A small network was shown many inputs. Here are its activations along a few directions, one row for each input.
In each table, some parts of the input vary, and every possible input appears once, in random order.
Descriptions start from the smaller parts, as in this example, which fits no table here: one of 6 places along a line, together with either a single point or one of 11 places along a line or (one of 2 separate values, together with one of 8 places around a ring).
Shared parts are said once, and a part with two or three values counts as separate values.

Other details of the inputs vary at random and push rows far along three fixed directions, the same in every table; ignore that.

Rows:
row 1: -45  25  151  -130  62  -24  6  -134  -193  87  -98  -2
row 2: -62  -66  127  -112  -6  31  48  -167  -143  -69  -140  73
row 3: -66  52  153  -171  8  19  24  -170  -166  27  -26  -29
row 4: -482  -12  -462  691  -56  208  -716  -247  56  7  92  -14
row 5: -52  28  148  -160  -2  -32  12  -178  -170  37  -46  -52
row 6: 300  223  -233  -108  -264  -91  34  280  436  72  -232  150
row 7: 190  -285  -3  261  172  -40  182  280  61  -194  319  -94
row 8: -554  97  -471  646  -34  181  -845  -339  -1  128  152  -106
row 9: 328  246  -223  -153  -323  -19  48  265  450  -5  -146  154
row 10: 189  -192  10  204  212  -49  103  250  1  -78  395  -156
row 11: 149  -278  -8  252  162  -67  171  244  69  -197  309  -127
row 12: 195  312  -239  -78  -209  -38  -159  158  300  204  -161  121
row 13: -71  29  146  -158  11  -26  20  -153  -174  56  -66  -56
row 14: 131  -199  -1  191  218  -47  107  264  6  -44  349  -220
row 15: 310  208  -230  -106  -265  -31  7  288  404  75  -243  157
row 16: -104  73  150  -142  46  -16  60  -147  -163  69  -46  11
row 17: -11  16  156  -144  34  -15  -18  -165  -191  49  -70  -13
row 18: -97  45  149  -171  59  18  31  -133  -163  75  -53  5
row 19: -131  -27  138  -98  25  8  97  -146  -114  -32  -137  101
row 20: 62  -233  -12  260  184  -10  239  283  71  -151  307  -90
row 21: -85  52  151  -169  21  25  32  -146  -170  47  -46  -34
row 22: 183  -285  -19  233  179  -12  207  300  74  -204  349  -77
row 23: 90  -166  -3  210  214  -74  160  260  15  -27  370  -176
row 24: -79  -47  140  -57  27  -35  72  -147  -144  -20  -182  94
row 25: -71  41  137  -143  76  -20  31  -140  -183  84  -67  47
row 26: 146  -197  -14  184  251  -7  157  322  11  -31  380  -154
row 27: -82  37  151  -183  43  33  15  -140  -166  57  -45  -11
row 28: -101  58  151  -157  68  -8  42  -142  -158  79  -45  34
row 29: -130  -25  136  -98  -7  26  103  -143  -124  -46  -147  49
row 30: 133  -292  -14  248  179  -38  188  296  67  -162  274  -158
row 31: 118  -284  -16  260  195  -53  205  304  71  -143  266  -143
row 32: 171  295  -258  -113  -241  38  -217  101  281  159  -123  101
row 33: -75  -45  139  -95  -49  -41  66  -198  -123  -93  -118  40
row 34: 308  309  -226  -154  -220  -101  -41  265  383  185  -141  83
row 35: -101  60  149  -157  36  10  48  -139  -168  65  -54  -18
row 36: 272  232  -235  -110  -290  -75  55  273  433  66  -210  148
row 37: -82  -57  135  -101  -45  -16  66  -182  -126  -75  -138  15
row 38: 148  -185  5  196  201  -76  91  214  8  -80  385  -189
row 39: 396  229  -214  -200  -304  -26  84  329  487  -1  -137  177
row 40: -116  -48  130  -87  -17  -25  91  -150  -127  -37  -166  26
row 41: -52  20  138  -169  51  21  3  -138  -191  62  -67  2
row 42: -115  -33  138  -110  -23  41  86  -150  -127  -65  -139  33
row 43: -92  -49  141  -126  -13  43  60  -168  -118  -74  -117  61
row 44: -30  17  153  -143  46  -9  -10  -141  -195  68  -90  -18
row 45: -101  -44  124  -84  32  -4  85  -144  -139  -27  -159  113
row 46: 218  212  -241  -103  -312  -17  -33  207  387  49  -221  104
row 47: -26  31  144  -165  35  -9  -6  -179  -184  24  -27  31
row 48: -96  -33  140  -112  -35  35  78  -174  -123  -84  -119  38
row 49: 134  -277  -14  225  207  10  263  371  107  -157  335  -107
row 50: -502  124  -459  590  -36  212  -763  -267  54  97  231  -40
row 51: -112  -49  138  -124  0  49  69  -144  -122  -55  -137  56
row 52: -60  64  157  -165  5  -6  23  -186  -163  9  -6  -4
row 53: -60  -68  140  -83  2  6  44  -145  -152  -43  -182  49
row 54: -63  36  154  -185  30  27  7  -164  -161  37  -25  -6
row 55: 198  300  -242  -113  -226  -48  -148  171  323  191  -165  55
row 56: 70  314  -261  -65  -251  -7  -215  76  274  196  -156  55
row 57: -502  -8  -482  659  -41  241  -681  -199  70  18  98  1
row 58: -97  -58  122  -98  23  23  73  -135  -144  -31  -167  84
row 59: -59  -67  138  -96  -18  -31  42  -180  -127  -69  -160  17
row 60: 129  -175  2  190  173  -62  118  216  12  -86  409  -191
Each input here is: one of 2 separate values, together with one of 5 places along a line, together with one of 6 places around a ring.
The inputs of row 35 and row 1 match in every part but the place on the ring of 6. If row 16 is changed in the same way as row 35 into row 1, which row does it become? -> row 12
The inputs of row 13 and row 27 match in every part but the place on the ring of 6. If row 56 is changed in the same way as row 13 into row 27, which row does it become? -> row 18
Which other rows does row 14 become when the place on the line of 5 takes its other values? List them by row number. -> row 8, row 34, row 38, row 55
Which other rows does row 53 become when the place on the ring of 6 takes its other values? List them by row number. -> row 30, row 42, row 46, row 51, row 57

Rows:
row 61: -185  -170  -47  394  105  -62  62  30  -3  -115  83  -74
row 62: -217  234  -167  -55  -272  136  -50  -40  224  52  -336  142
row 63: -35  -29  441  -548  -116  -149  214  -512  -311  -173  -421  151
row 64: -53  -182  -49  258  281  -73  -167  80  -85  115  148  -160
row 65: 111  -188  -2  238  53  5  -206  -50  -121  -130  250  -206
row 66: -188  -189  -79  276  195  221  31  137  -74  -46  129  42
row 67: -180  13  -43  133  161  117  -40  75  -89  95  383  -234
row 68: -77  422  -155  -154  -213  1  -223  -95  112  277  -57  39
row 69: 751  -280  61  -167  39  -162  721  752  465  -346  444  -61
row 70: -92  -109  -57  262  299  -54  -123  61  -66  87  226  -75
row 71: -155  -177  -73  339  191  110  12  95  -73  -39  155  91
row 72: -97  158  -177  -174  -318  158  -179  -144  232  -92  -195  141
row 73: -208  -205  673  -398  165  -112  626  -327  -495  -157  -250  64
row 74: -108  -141  677  -547  353  -103  450  -301  -566  44  -117  68
row 75: -52  -270  -84  396  188  5  -80  97  -113  -9  17  -40
row 76: -89  -198  -83  384  207  18  -28  78  -97  -39  89  47
row 77: 33  329  -152  -119  -215  -111  -294  -94  66  307  -209  -87
row 78: -190  -100  -50  150  288  147  -71  125  -44  75  264  -76
row 79: 875  354  -33  -534  -207  -310  504  697  506  189  10  -24
row 80: -150  -243  -46  398  88  -80  8  49  -18  -88  8  -161
row 81: 76  306  -121  -145  -321  114  -291  -185  129  14  -65  143
row 82: 42  294  -130  -203  -316  226  -275  -143  128  7  -89  95
row 83: 47  86  -174  -80  -332  -64  -280  -184  193  -50  -327  69
row 84: 143  286  -129  -104  -302  22  -321  -200  98  19  -140  105
What is each input in this table made of? -> one of 4 places along a line, together with one of 6 places around a ring
The inputs of row 81 and row 84 match in every part but the place on the line of 4. If row 71 is changed in the same way as row 81 into row 84, which row does it become? -> row 76
Which other rows does row 62 become when the place on the line of 4 takes its other values? List them by row number. -> row 61, row 73, row 80
